A small network was shown many inputs. Here are its activations along a few directions, one row for each input.
In each table, some parts of the input vary, and every possible input appears once, in random order.
A made-up example of a description, with smaller parts first: values(3) and (point or ring(9) or (ring(5) and line(6))).
Shared parts are said once, and a part with two or three values counts as separate values.

Other details of the inputs vary at random and push rows far along two fixed directions, the same in every table; ignore that.

Table:
r1: 4.6 6.2 -62.0 -70.0 48.1 73.2 -0.9 28.6 59.1 -76.7 79.6
r2: -4.5 -7.5 36.0 32.9 -12.3 -9.0 -5.7 -2.1 -1.6 1.9 32.7
r3: -28.4 -14.3 -27.0 -15.6 5.4 2.3 8.8 -11.3 -41.8 8.4 -9.4
r4: -33.1 6.9 -26.6 -37.7 11.6 0.6 16.1 -28.7 -26.9 11.0 -9.3
r5: 33.8 -8.2 25.0 34.2 -13.2 10.2 -14.6 6.2 4.1 -13.6 4.4
r6: 20.3 -1.2 25.7 12.0 3.1 -22.0 -17.4 10.5 24.7 13.7 10.2
r7: 4.5 -0.6 -14.6 -3.4 24.4 8.2 -2.6 -34.3 -5.2 45.0 -13.9
r8: -17.6 13.4 18.6 29.8 -25.7 -16.3 1.5 -4.0 -2.9 -7.4 27.4
r9: -0.1 -1.9 -25.4 -11.2 18.8 31.9 18.5 -8.7 -14.0 26.0 -42.0
r10: -8.4 2.2 2.9 0.0 14.4 13.5 -6.2 -10.3 -51.1 29.3 -26.6
r11: 2.4 -4.5 1.0 -1.2 -17.1 -11.0 8.6 -14.3 24.4 -30.5 11.9
r12: -6.4 -9.4 29.7 32.1 -22.1 9.2 15.0 24.7 -13.6 -21.7 8.2
r13: 3.0 -1.7 12.1 -5.4 -20.5 -40.1 2.2 8.3 18.0 -18.4 -3.6
r14: 0.1 4.0 -13.7 -18.2 19.8 7.2 9.8 14.0 -14.3 24.5 -47.6
r15: 32.4 -2.7 35.7 22.1 -10.8 -14.7 -26.3 26.6 7.1 -7.4 -9.7
r16: 5.4 -20.4 2.7 3.6 -21.2 -26.9 -4.2 21.9 4.8 -15.2 -7.7
r17: 3.3 19.0 13.5 8.7 -15.3 -25.8 -9.3 11.3 31.1 -3.7 12.5
r18: -11.4 20.7 -33.7 -12.8 12.6 9.5 6.8 -38.4 -1.9 34.8 -17.0
Each input here is: values(3) and ring(6).
Changing only the values(3) part turns r7 into r2. The same change can be made to r9. Which row results? -> r12
Which other rows does r16 become when the ring(6) part takes its other values? List them by row number. -> r6, r13, r14, r15, r17

Table:
r19: -10.1 -9.5 -10.3 2.7 3.5 7.2 9.0 -19.7 -26.3 11.7 -10.6
r20: -15.8 -0.6 2.6 4.1 -8.1 -28.3 -0.6 -27.6 -26.9 36.6 -29.5
r21: -10.0 -10.4 -14.3 4.5 -5.3 -17.2 10.8 -24.3 -17.3 17.5 -32.3
r22: -14.8 2.1 -8.4 -12.7 -6.0 -6.0 10.6 -5.5 -25.9 1.5 -22.5
r23: -15.3 -6.2 -20.9 -8.2 0.0 -15.8 8.1 -17.1 -12.6 13.9 -19.6
r24: 1.6 1.6 -6.4 -7.8 -2.3 23.9 10.8 6.7 17.9 -31.1 20.3
r25: -14.1 -2.6 -24.0 -15.1 8.0 0.2 14.7 -22.8 -9.0 26.2 -37.0
r26: 16.1 -6.9 0.6 1.7 1.0 4.3 -7.1 -4.3 -18.4 22.4 -38.9
r27: 19.2 16.9 2.2 -9.6 21.6 20.4 -17.9 14.7 28.3 -12.4 21.0
r28: 14.4 10.9 11.5 -8.8 16.3 7.3 -8.9 13.9 24.7 -15.6 26.5
r29: -14.6 -12.0 -2.2 9.1 -5.1 1.8 14.0 -23.7 -29.6 30.5 -31.3
r30: -5.5 9.5 -8.4 -13.3 10.2 7.9 -6.0 -3.0 17.2 -23.1 40.3
r31: -8.9 -1.2 -4.5 -4.3 -13.1 -20.3 2.2 -9.1 -3.9 15.9 -7.6
r32: -21.6 9.2 -4.9 -7.5 3.1 -3.8 5.3 -7.2 -21.1 9.6 -6.1
r33: 9.5 -10.9 4.6 5.5 7.8 10.1 -7.4 -4.0 -20.8 28.2 -26.6
r34: 11.4 5.3 3.5 -3.0 13.2 0.7 -13.8 -13.5 -3.7 25.7 -18.6
r35: -10.1 -4.1 -4.7 -13.4 3.5 16.0 0.2 13.3 1.8 -21.1 25.2
r36: 0.9 -0.3 -11.4 -3.7 -2.2 16.3 7.2 0.9 4.9 -29.0 17.8
r37: -8.9 11.2 3.3 -14.2 3.0 -2.2 -4.3 1.5 9.9 -22.3 25.1
r38: 6.2 2.0 -1.4 -9.1 7.3 -12.6 1.5 -4.3 -3.3 30.0 -22.2
r39: 9.9 -6.0 8.1 13.8 7.8 7.8 -7.2 7.2 -18.9 24.1 -27.3
r40: 20.9 1.0 -9.4 -21.3 21.3 20.4 -14.1 19.1 32.4 -17.6 12.9
r41: -6.7 3.6 -6.1 1.1 2.8 -6.3 1.1 -27.9 -11.8 12.0 -5.0
r42: -16.1 -4.3 -12.6 -9.7 -7.9 -5.7 9.1 -9.6 -28.4 16.4 -29.8
r43: 20.1 8.6 -8.6 -21.0 16.4 18.6 -14.3 11.4 31.8 -6.8 21.3
r44: -0.4 5.1 8.8 6.0 9.9 -4.4 0.3 -2.1 -20.1 32.1 -22.0
r45: -12.6 9.6 -5.4 -9.8 4.4 11.8 -0.5 9.9 5.4 -14.1 29.8
r46: -8.6 6.1 -2.9 -1.2 3.7 -4.6 4.8 -28.9 -9.0 24.1 -17.0
r47: -10.0 -3.2 -13.8 -14.4 12.7 22.4 3.1 5.0 2.5 -21.0 32.6
r48: 6.0 -7.4 0.9 -4.9 9.0 -15.9 2.9 1.0 -7.2 25.5 -38.6
r49: 12.9 10.3 0.9 -6.1 18.8 29.6 -13.5 16.8 18.7 -10.7 26.1
r50: -5.7 12.1 -9.6 -26.1 4.9 4.6 1.2 11.1 23.9 -29.6 36.7
r51: -14.7 -5.9 -20.9 -8.2 -0.7 -1.5 11.6 -17.1 -27.4 11.8 -18.5
r52: 12.8 0.3 -8.3 -2.4 13.9 -1.8 -7.5 7.7 2.6 20.7 -34.9
r53: -20.5 3.3 -12.3 2.1 4.0 -1.5 6.4 -16.4 -20.9 17.4 -2.6
r54: 33.1 -12.8 57.3 67.8 -53.9 -43.0 -13.8 24.7 25.6 -11.1 3.0
r55: 11.8 -5.0 12.9 -2.9 15.3 18.2 -4.3 25.4 8.9 -14.6 21.0
r56: -8.6 0.8 -18.2 -26.4 7.2 4.8 0.4 14.6 20.5 -23.1 18.8
r57: -7.5 -4.8 -7.5 11.2 -14.5 -23.1 9.2 -30.5 -17.4 26.7 -24.5
r58: -1.7 4.8 -12.3 -11.2 -2.0 3.0 0.6 5.9 27.9 -29.0 44.7
r59: 3.0 -14.8 46.7 70.1 -52.5 -33.5 1.4 2.9 -2.2 -18.1 14.7
r60: 36.8 -25.8 78.4 80.3 -65.5 -47.0 -4.7 37.2 13.2 -36.8 8.0
r61: -7.2 10.9 -1.4 2.0 3.9 18.9 7.0 0.8 13.0 -12.8 24.8
r62: 14.6 -18.1 52.7 65.7 -65.0 -43.4 4.8 3.3 22.7 -19.9 12.1
r63: -11.3 2.9 -7.4 -24.0 11.0 20.1 1.4 15.4 3.8 -31.9 32.6
r64: 7.9 9.5 5.3 12.1 11.0 9.0 -7.7 6.5 -7.7 21.7 -15.4
r65: 23.4 8.7 -6.3 -10.5 17.6 29.1 -10.0 27.7 16.3 -20.0 6.5
r66: -11.0 6.7 -15.4 -28.9 9.7 3.4 4.0 13.8 16.2 -30.4 17.0
Changing only one part turns r29 into r24. The same change can be made to r35. Which row results? -> r42
Changing only one part turns r65 into r27. The same change can be made to r36. Which row results? -> r41
What is each input in this table made of? -> ring(6) and (values(3) or line(5))
Which other rows does r38 become when the values(3) part takes its other values? List them by row number. -> r43, r54
Start at r58 and move only the ring(6) part, one step at a time. The first step leads to r23. Which rows follow, in order? -> r51, r47, r53, r30
List by row number the other rows that have the ring(6) part in common with r66. -> r21, r23, r25, r40, r48, r52, r56
Which other rows does r44 become when the values(3) part takes its other values? List them by row number. -> r49, r64
